Each row below is a small network's average activation on inputs in which a field has the value named, seen along a few directions.
Values that are neighbours, or in one group, have similar rows; names and order tell nothing.
Strong random noise was added to every row along 5 fixed directions; ignore it. To show where, here is one row again and again, with new noise each time:
[-118  395 -177   44 -168 -121  174    0 -274 -467   35  104 -444  282
 -152  162 -345]
[ -51 -221  -44  -17   12  279  100   17  -65 -530  119  151  207  -72
   10 -184 -260]
[ -72  398 -152  -75  164   21   18    5 -175   39   67 -116  -54 -120
 -204  -71    0]
[ 179   61 -372 -105  269  477   21  446  159  123  156  281  312 -163
   10  217 -171]
[ -14   98 -314  -23   15  286  144  182   34 -153   60  301 -109  144
   68  273 -294]
[-580 -423  370   90 -169  -19  -30  -86  213 -325  -35   54  143  364
  -42 -657  334]
[   9  201  -22  -51  143   27  -36  170 -174 -259  159  -91  231 -197
 -298 -274  -41]


Lan, 20 values:
j20: [ -56 -120  252   21  -87 -114 -136  183   23  108  172 -374  339  154
 -290 -399  515]
j6: [-101 -239  -21   48 -275 -170 -108 -157 -106 -207  118 -142 -148  311
  -40   54  -18]
j12: [ 616  283 -430   -9 -119  334   60  576  116 -241  150  206 -161   79
  209  666 -406]
j14: [  95   -9  111  153 -146 -240 -281  556  191 -228  176  -45  281   48
  -69  112  266]
j11: [ 122 -419 -114  165 -241  195  235  148  460  142 -102  368  -56  217
  441   18  -34]
j1: [ -43 -539  275   28 -333  -46    9 -241  -33 -132  -80  -87  225  -91
   95 -258 -207]
j18: [  48  150  510   91  -51 -631 -211  104   83  -63 -171 -101   31  -17
 -181 -265  295]
j15: [-382 -182  246  134  -77 -120 -124 -343  114 -571 -200   64   38  138
  233 -122  124]
j17: [  19 -324  122 -149  285  295  157   55  114  523  -62  116  233 -283
  112  -13  183]
j2: [-202  126  120   33 -132 -368   58 -105  120  400 -239  279 -647  650
  -69  245   55]
j7: [ 248  152 -138  -35  104   15 -336  511  127    9  128  268  515    7
 -188  387  -16]
j5: [ -39    8 -424   90 -115   40  161 -269    4  613 -189   85 -405 -102
  455  390 -183]
j19: [ -82 -582  430  183 -215  138  268  133  305 -472 -146  256  195  146
  321 -124 -147]
j13: [ -93 -223  210  -15   63  180   93 -362 -120 -784  113    5  182 -246
  255 -373 -171]
j10: [ 207 -348  140   32  146  146 -253  310  300  346 -152  336  324   24
   58  198   28]
j16: [ 270  359   71 -186  169 -302 -394 -238 -544 -133  188 -675  273 -622
 -313 -251   64]
j9: [  57   -9  100   93 -343 -334  207  408  217  152  -56   54 -371  483
 -158  -14   60]
j8: [ 322  342 -277  -54  292  -88  -59  460   46  921  105 -204  -80 -322
 -290  155   40]
j4: [ 158 -596 -318 -110  261  673   28 -294   92 -132  128  362  445 -236
  278  158 -368]
j3: [-138 -221   93  -30   34  192   58    2  119   78  -47  175    0  342
  -36  -14  295]
A value of Lan combines one of 5 hidden first parts with one of 4 second parts; all combinations occur once.
j20 and j3 share the first part; j20 and j14 share the second. Which value has the first part of j14 and the second part of j3?
> j15
j5 and j18 share the first part; j5 and j1 share the second. Which value has the first part of j1 and the second part of j18?
> j10
j9 and j17 share the first part; j9 and j11 share the second. Which value has the first part of j11 and the second part of j17?
> j19
j12 and j13 share the first part; j12 and j6 share the second. Which value has the first part of j6 and the second part of j13?
> j4
